Each row below is a small network's average activation on inputs in which a field has the value named, seen along a few directions.
Values that are neighbours, or in one group, have similar rows; names and order tell nothing.
Random noise pushes rows far along 21 fixed directions. That doesn't count. These rows show it; they differ only by the noise:
[-298   90  -23 -125  156   77   63   28  175 -233   -3  326   42  163
  -97  104 -200   -5  237  -16  152   52 -324  118  122  -87  -11   -9
 -117 -236  170  187  248  -35   88  301 -282]
[-274  103  270   17   64    3  -79 -117  131  246  -64  368  -29 -102
  -94 -100  -67   63  -13   75   54 -124  141 -147   89   58 -403  101
  -10  562   75  -82  -19   59  360  217 -170]
[ -29  -31  -26   44  117  307  -10  253  -35  169  120  426  141  140
  -43  263  -24  192   91 -245  -82  -46  210  129 -109  181  163   34
  101   13 -244 -204  372  -59  177 -455  136]
[ 112  206 -234    1 -103 -394   25 -125  176 -101  -83 -113  166   47
  -27  -25 -436   15  244  -33  142 -139  111  268  141 -130  168   13
 -218 -164  195   -1   57  170 -174  -50 -317]
[  94 -384   57  222    8 -170 -116 -173  -13  100 -104   -1   44  135
 -221  172  173  156   57  213 -312 -207  207   26  194 -118 -268 -160
  302  -37  103   92 -114  -73 -338  311   11]
[ 163  -44  114  187  235  170 -172 -168  -26  -66  -88   33  366  466
  -18   19  -98 -480  189  162  248 -318  250  622 -247 -167 -141  -90
   99   -3  -57  -55   97  143  -43 -101   47]
[ -18  -64 -360  -46  206  341 -159   48  156  -30   14 -324  240  -78
  -51  -14  -47   20  -66   36 -180  164 -311  -79  216   55   17   -8
  196   -2  225   64  321  140 -159 -142  -68]
[ 156  -37  239   86  110  251   12 -172  442 -195  -27 -238 -384   15
  280 -398  -79  -70  -76  -87 -107  360 -106 -154  156   11  119  -37
   66  -96  155  443 -123 -196   -6  299  -31]
[-202   35  -26 -184   45 -108  -10  -14  -84  -11  -25  112 -163  -11
   13  400   25 -163  113   90  306 -172  -87   63   90  -21 -156 -212
    3  329   98 -175   -9  177   -1  364   11]
[ -46   45  -94  348  155   21  -98  123 -148  -35  -37   21   11  -64
  -40  212  177    4 -150  171  140  -68   34  121 -176  -44  103  146
   59 -446   21  112   30   80  -70 -357 -444]
[ 187  -45  152  242  474  134  108  -60 -122 -251  -33 -198  106  -22
 -331 -528 -297 -244   24  269 -115 -237  -60  129 -128  -85 -414   19
  141  -98 -532   25  188  227  215 -236  -66]
[-239 -206  310  -83  -51  -18   93  -85 -269  275  197 -123  297  255
  -29  -67   56  114   29   23 -161 -236   17  -30 -229  -15 -431  -45
 -334  103  112  -63 -294  -28  142  -49  -85]
[ 102 -110  -23 -123  213 -479   94  -33  -85 -283  161 -419  -75 -109
  169  -38 -237  -16  346   61  392 -391 -406  110 -142  -90 -292  -12
 -384 -316  105  247  -84  202 -140  228  -48]
[ 217   66   -6  -70  -94 -445   -9   20    0   36 -411   72  450  -80
 -204 -340 -218  -90  168  221  395 -240 -136  140 -309 -166 -100   80
 -399   53   82  -41   88   44  -83  137   49]
[-181  147 -258  155  -81  124 -182    9  306  115 -132   31  188   43
  -17 -105    6 -220 -132  110   61  110 -160  -43  -82    7  125  163
  -33  271  276   53  111  -83  235 -179 -130]
[ 148  -22  -59  372  440  289 -147    0   26  124  156 -498 -169  -31
  128 -349 -273  202  -98   64   57   74  216   74 -169  -68   65   32
   40   -7   75 -221  232  136  284 -419 -138]
[ 185  125  203   -4  109  224 -166    6  -87  -49 -299   38 -221    3
  340 -188  -63 -133 -149    7   16  216  -70   97  227   47  241 -128
  -25   46  174   -1  -16   81 -173  114  337]
[  11   78  -71  297  186 -236 -235  -69  -63  -32   32  -47  -72    1
   45   90   92 -113  -10  242  129 -149   26  199  200   -3 -289   84
  207  -54   85  -41  -24  183   28   88   28]
[-250   70   57  -47   29  177 -208   60 -247  292 -111  445   67  474
 -168  442 -162  -11   15  376  158 -387  442   29    1 -137  183 -151
  -71   93  229  -16  494  -51  159  499 -343]
[ 227  -54  -55  -53  234  382  -87 -116  172 -348 -148  354 -281 -132
  241 -320  -83 -199  -65  -29 -421  109  -96 -218  451   73  102   20
  336    2 -154  413  148  109  -69  307  251]
[ -32   23 -215  117 -107 -160  107 -152  358  147  189  -18  -55 -200
   45 -215  250  410  100   86  133  281  112  -94 -112  168  -13  168
  217 -188 -105  -66   -5  -72 -236  217  254]
[  40 -253 -108 -109 -239   37  150 -157  193   65   55   23  161  206
   11 -124  -53  -39   81  -19 -376 -163  107 -245 -121    0   91  -70
 -128   53   -9  320  -87 -160  -58  136  -64]
[ 404  -33 -293 -404  -27   40  130  214  -60 -168  201    0  133   16
  -15  332  -24 -170   84 -235  -52  -75  166 -101  152  114  114 -135
  197  -35 -382  -35  333  103   28   87  127]


Values of L:
l1: [-114  103  143  192  274  387  -65  195   36  -79 -194  290 -221   78
 -181   50 -189 -220 -109   42   11  152 -173   -2    6  -36  139 -150
   23  127  -83  -23  359 -104  404   29 -229]
l10: [ -89    9 -351 -181 -158  -79 -115  225  150  -34  263 -133  229  113
 -120 -125 -156  219  145  -34  125  -89 -195 -194 -227  -67  250  414
 -173 -179  140  251  467 -395  360  -66   92]
l3: [ 201   -6  -31 -196 -126  124   45  125 -249  -22  -40  240  114   27
  250  -43  241 -256 -293 -155 -365  189    6 -251  171   97   17  -96
  -99   39  -47  -17 -233   94  218    4   41]
l12: [ 264 -117  -76   14  -44 -247   12  263   25  154 -101 -138   46 -180
 -233   10  310  182  -78  208  272  245 -173 -237 -203   43  -54  -57
   79 -157  -71 -113  256 -245  -42  471  290]
l11: [-206 -177 -308 -343 -212   67  249 -145  -15 -222  -21  839 -157  -80
  -30  240   31  241  206 -117 -367  -69  157 -283  172 -114  332  -97
   59 -224 -119  216   -1    0 -279  457 -212]
l4: [ -73 -163 -105  -53   41   89    2  -27 -143   32  167  333  294 -123
  -49 -228  213  201   75  123  -24 -248   42 -190 -424  -35 -118  361
  -36 -324 -210  249  129  -48  -21   39   27]
l2: [-239  543 -210  -37 -341 -120  -29  -69  127   76  -48  607  -79  -66
  216 -101    7   36 -154  -46  231  303  355  -60   85  -46  390  301
 -131   50  177 -189  -84   30  397   85 -309]
l6: [ -93   66  275   57   70  291  151 -162  264 -189  120 -250 -363  200
  -17   76 -110 -153   62  -68   21  174   62  156   75   26  175 -146
  250 -121 -181  194   19 -184 -151   95  -22]
l9: [ -11   55 -158 -331 -359 -155  106  128  149  174    4 -213 -100  -87
 -191  360 -139   47   16  -65   98 -120  126 -304   -7   97  289 -183
  -73  442  -25  -50  160 -150    3   89 -129]
l5: [ 118  -14 -302  362  190  -88  -74  136  144   10  214  117 -229    1
  127 -163  -24  -76   -2  163 -162  -27 -173 -204    9  261  -25   98
   84  -59 -263   81  329  -26  401   92  351]
l8: [ 339  304   -1  114  -44 -173  -17  -55  264  -57 -286 -107   47 -282
  -50 -417 -119 -134 -166  -98  -55  495  -32   22  314   25  -19  -37
   50  118   28 -201  -95  128   21  -20  -92]
l7: [-145  -81 -114  -40 -118  110 -153  151 -271 -100   -2 -144 -478  162
  110   81   49  113 -210  134   -5  119  -86 -193   -2 -287  517   19
  -31 -106  291   52   68 -342  181  170  235]
The values of L form a 2 by 6 grid.
- How many steps from neighbour to neighbour lead from l9 to l1, at the fewest? => 4
- List every value one step from l6, in the order listed. => l3, l12, l4
- List every value one step from l7, in the order listed. => l10, l2
Each value of L is a pair of two hidden parts, and every pair occurs once (2 first parts, 6 second parts).
- Changing only the second part turns l4 into l11. l6 has the same second part as l4; what does that change turn l6 into? => l3
- Changing only the second part turns l7 into l12. l10 has the same second part as l7; what does that change turn l10 into? => l8

Values of B:
b3: [ 464  228   -9 -225 -256 -966   80  171  230 -184 -466  802  761 -187
  -76 -194 -229  387  391 -209  -42  102 -348  176  536  222 -204  189
 -495 -715  210  276   29  116 -371  384 -133]
b2: [-482 -324 -686  204   40   51  110 -195   53   88  196 -221  373  355
 -169  268  108  -24  246  220  -81   51 -311  316 -375 -244   -8 -352
 -159  -99  370 -395  -86  209 -160 -122 -311]
b8: [-534  -26 -228  591  295   38  293 -165  484  -89 -262  277   64    3
 -531 -179 -327   72  443  380 -242 -239 -497  446  -91  291 -133 -152
  235  -88 -542    6  292  206 -490 -594  169]
b10: [-478  161 -204  -66 -344   92 -126 -341  362  171  698 -523 -132  573
 -309  107 -167  -81   14  105 -257 -184  574 -176  318 -138  -99  207
  467  529   52   67  170 -459  537  265  -60]
b12: [ -89 -155  104   89  774  375  252  507  184  -15  165 -227 -314 -166
 -168  234 -237  120  187  -92  596  220 -618  -43 -436  161 -197 -409
 -162   89 -223 -336  651   17  486  -22 -150]
b6: [-245  -14  238  -68 -257  184  265  -25 -302 -292 -417  106 -455  165
 -233  153  326 -447 -215  212  349  242   13  132 -440 -481  492 -295
   71   45 -113 -210 -410 -361  -63  202  123]
b7: [-738  225  505 -392 -253  235  150 -401  128 -230  -32  -16  -12  258
 -235 -277 -144 -167  204  -60  302  153 -311  234 -125 -387  -86  199
 -185  155  229  189 -270 -360 -122  365  -28]
b11: [  24  -78 -170  -24  -24   12  522  219  100  276  -35  426   64  144
    5 -293 -256  318  138 -208 -661  316 -200 -155  152  504   94 -483
 -254  200 -423 -538  142  127  201 -278  560]
b9: [-344 -719 -310   82  358  278 -175 -234 -136  -51  154  167 -409  441
  144 -218 -251  455  279  139 -524  -17 -267 -151  132 -590   50 -293
  -80   16  664 -105  166 -205  246  832  401]
b1: [-218   78 -212  513 -174 -379  110 -204 -132  129  523 -725 -475  459
 -215  221   29 -121 -150  497   62 -199  580  -18 -192 -268   88 -107
  142 -280  -71  -86 -137 -288  433  184 -498]
b4: [-433  310  291   29 -232  409  343 -217  168  203  245   11  195  346
 -287 -389 -165  212   75 -121 -226  358  350  264 -186  166  141   15
   80   36 -457 -399  -24 -155   30 -488   65]
b13: [ 157   21 -160 -139  206  465  192  159  572   69  150  235   63 -561
   96 -214  193  170  -56 -249  -44  348  -88 -456  -61  607 -150  105
  346  283 -569   94  315  205  111 -204   50]
b5: [ -74  443  874 -530  -17 -250   26  -47 -341 -363  -75   27 -375 -104
  176  179 -201 -375  154 -298  185  -63 -464  364  739  291 -469 -157
  -11  329 -220  -72 -355  201 -237  262  815]
The values of B form a line.
- Going along B from b12 by way of its neighbour b9, in what order are b3, b6, b1, b5 met? => b1, b5, b6, b3
- How many steps from neighbour to neighbour lead from b13 to b7, at the fewest? => 7
- List every value one step from b11, in the order listed. => b8

Values of P:
p2: [-124  -72 -300 -246  -47   -7 -225 -178   45   59  253 -132  345  417
  206   42 -153   61  239  -58 -178 -138   -2  168  371  -56 -118   41
  -10   82  462   -3  128   72  -58  212  265]
p8: [ 230 -135  175 -286  -84  228 -120   71   75   12  -79 -306  397 -200
 -215  195   12  -58  -44 -157  -60 -364   30 -126  -34  101  -22  264
  234   63 -172  530  221 -101 -486 -360  -26]
p10: [-747 -450 -196  596  152  459  610 -345  106 -149   46  248 -260  -24
 -524  -62  281  239   34  -14 -576  454 -105  175 -447 -340  -43 -377
  298 -142 -355 -499 -605   -1  -89 -631 -549]
p9: [ -59  108  370  361  221 -176  -32  -28   12   52 -203  231  101  129
  -81 -276 -128  282  188   42  171  185 -101  568   20   20 -240    3
  -73 -189   31 -369  -65   39  -65 -185  315]
p7: [ 319   69 -134 -101   11  -56  -25   66 -150  121  -56  118   13  115
  183  210 -158  -37   59  -23   75 -114  359   91   99   32  258 -222
  -73  -21   -7 -198  225  212 -132  187   70]
p1: [ 175 -351  173 -274  -79 -487   86   -3   21 -364 -130  366 -116 -201
  111  108  -63 -311  290 -341   28 -531 -306  -98  -82 -166 -367  -21
 -314  414  -28  322 -484   -9  251  129   24]
p11: [-243   34 -329 -119  116   38   33  -96 -274  237    6  183  154 -257
   32  -28   17  230  105  276  236 -265  174   21 -287   35  -66  -38
  -86  215  -67 -450   93  476 -180  -75   33]
p4: [-226  349  528  132 -325  141  -46   20   52  478 -153  284  324  217
  -47  -30  412   65 -342    0 -143  616  101   55  183  337 -139  -40
  -43   15  163 -206 -264 -187  -37   51  -76]
p5: [ 176 -263 -262  -27  209  267   -8   38   81  -71 -147  151  356  -44
  123  118  144 -158  160 -223  367  151  -90  374 -522 -207  110 -149
  -48   99  113 -388  -21  216  -70 -297    6]
p3: [ 455   67  -74 -198  -39 -371  -68  141   72 -376  165 -390  177 -155
 -133  123   94 -371  -75 -235   15   45 -164  -72  407  -41 -369  172
  256  -83 -102  201  -47  -54  225   49  -87]
p6: [-158  136 -136 -194  -98  130  228   98 -205 -120  167  450  -11   26
   92   38  -56   98  -54 -347 -190  250  126  -83  -16 -123  266   43
 -265 -214   -7 -187 -114   64  433 -213 -446]
The values of P form a line.
- Going along P from p2 by way of its neighbour p11, in what order are p10, p1, p5, p6 met? => p1, p6, p5, p10
- List every value one step from p8, in the order listed. => p9, p3

Values of V:
v1: [-618  713  457  130 -666 -270  117  141 -215  350 -397 -546 -105  284
   78   31 -212 -325 -303  275   96  -44 -636  212   -2  480  554   -7
 -676   38  146  153 -298 -262 -527 -750  455]
v10: [ 122 -401 -102 -236    7 -454  231  208 -338 -165   53 -198 -285 -497
 -209  241 -341  510  288 -230 -258 -587 -291 -370   -3  -30   19   19
 -293 -134 -224  269   89   35 -369 -193  -58]
v4: [ 390  -64  188   37  -79  147 -201  370  390  441 -396 -173  258  369
 -229  571  -44   83  -55  -76  -11  307  165  145  281  303  301 -591
  118  233  316 -151  501 -206 -212   22 -111]
v2: [-439  508  347  448  244  282 -327  265   70  457  153  319 -328  748
  452  385   71  192    5  346  429  291   75  398  153  529  323 -241
 -182 -546  472   32  500 -237  176  396   51]
v9: [  68 -310   91  144   39  294 -478  174  144 -147 -150  489  103  331
  445  147 -121  -32   92 -692 -261   77 -289  293   69 -298  404  214
 -291  -31  738  313  -61 -423  269 -503  123]
v7: [-633  486 -329 -270 -298  204   44   82 -219  300  -73 -176   56 -447
 -118  186  382    7 -476  278   47  501 -456 -390  173  293  113   -8
   31  226  191 -336  -28  210 -196   10  -78]
v6: [ 243  136    6  129  300  154  366  419  440  -95   84 -208 -128 -213
 -124 -330 -132  -40   23 -163   83  336 -414 -154 -161  480   16   11
  101  -78 -669   13  464 -131  319 -380  378]
v3: [ 128 -275  216 -421  375  792   75 -148  -65 -610   77   29  275 -138
  373  197  405  -89   99 -616  205  452 -145  470 -111 -240   18  -42
  280 -590  111  137 -412  274 -656 -300 -346]
v5: [-199   13  321  548 -252 -143 -283  132  168  378 -474 -372  584  139
 -392 -135  263   76 -461  190 -437  388 -470   50  248  133 -336   27
 -117   68  611   51 -413 -318  -75 -564 -316]
v8: [ 241  138 -189 -732  -97  509  -96  161  -57 -236  287  325  448  655
  293  123 -244 -305  341 -369  272   48   75  320 -117  -80  620   95
 -102 -219  -66   18  700 -223   12  342  770]
The values of V form 3 separate groups.
- Which other values are in the same group as v6? Give them in the order they are listed. => v1
- Which other values are in the same group as v7? Give them in the order they are listed. => v10, v9, v8

Values of E:
e5: [-185 -183  -92   41  112  360  164  220  -14   65 -200  306  -49 -180
 -136  -47  201  111 -158  121 -381  145 -456 -388  -63  236  111  -90
   32  -82 -212  162  191  -18 -207  -46  125]
e9: [ 227  209   97 -198 -177 -299 -179  154  431  240 -496 -387  523 -544
 -265 -476  190   31 -173  240  488  283 -549 -305  -66  206 -252  309
  -58  275  286  204  179 -217 -303  285  290]
e2: [  50  -92  201 -305  -32   51 -182  159  179   35 -259  166   97 -215
  -10 -100 -217   -6  131 -472  -14   24 -453   -6  119   78 -110   64
 -130  887  179 -189   25 -120  220 -305  603]
e4: [-411   93  -21  351 -143  -82   56 -316  543  226   28  -59 -215  -51
 -217 -138  -37  135   96  151 -230   85  -29   -5  198  239 -142   52
  329  408  -92   -3  -44 -131 -191  -39  228]
e14: [ 274  154 -121  -50  -68 -382  -82 -137  138 -135 -145   -5    7 -583
  105 -315  239 -100 -118  130  -43   30 -149 -292  379  243 -403  282
  238   43 -117  281 -212  222 -277  302  212]
e7: [ 437 -178  -85  213  159 -220  114  106  126  124 -241  -87  -36   20
 -212 -220 -280  258  -11  207 -318   85  168 -224  197   24    2 -429
  -95 -160   25  -39  256   73   91  270 -362]
e11: [-310  120  620 -217   41  169  211  -64 -222   71   83  565 -387 -214
  218   37  188  362   39 -327  147  154  209   46  102  143 -215   83
  100  177 -297 -294 -308   57   -1   68  332]
e8: [ -62   11  348  176  302   45 -330  -42   92  137  -98  588 -171 -246
  302 -174  226  265  131   34   71   24 -236   99  232  372 -401  189
  196   77  -12  108   73   74 -205  312  689]
e3: [ 110  197 -163 -160 -136   47 -267   30   64   92  -21  441  328   73
  373  -61  -24 -170  -43   -7  -62 -228  123 -151  113  187  108  262
 -225  -12  243  416  148   74  154  103 -146]
e13: [ -59  264  122 -294 -399   70  503 -253  823  -71  169 -227  -67 -177
   40  -18  200 -102  145 -462  144  760  -16   29   28  402   35 -273
  201  250 -288 -137 -445  -46 -301  109  -59]
e1: [ 132 -106    1   -7  150  401  -77  -69  145 -112  169  531 -156   19
  362  255   -4 -158  116 -322  -10 -180  344   35 -149   36  258  110
  160  -41 -149  268  123   40  101  -92  -85]
e10: [ 196 -103  676   84   50   24   54  -67  277  234 -261   -5    8  -52
  -34  139  -90  366  128 -209 -137  113  165  231  264  365 -152 -293
  100  112  -58  -35 -136   45 -612  -89   97]
e12: [ -78 -348  176  -61  213  117   97   25 -262 -234  118  271  120  -11
  -13 -129   29  373  146 -276 -158  -64 -112  137 -177 -259 -182  192
  -61 -370  -69   21 -180  -35   11 -340   44]
e15: [  -3   71  333  -34   88  458  295 -221    9   -4  -51  308 -210  -76
  251 -149   22  -80  -23  -58 -116  104  246   43 -118  263  128 -203
   58  -19 -470   50 -182  295 -341   -1   84]
e6: [ 182  -24  -31  346   23   94   87 -111  244   62  198  -34  -10  239
  188 -204  266  -56  -33  -35  -23  411  233  153 -164   63   32 -121
  143 -268 -113 -149 -181 -135   65   -5   88]
Each value of E is a pair of two hidden parts, and every pair occurs once (5 first parts, 3 second parts).
- Changing only the second part turns e9 into e14. e7 has the same second part as e9; what does that change turn e7 into? => e3
- Changing only the second part turns e1 into e15. e2 has the same second part as e1; what does that change turn e2 into? => e10
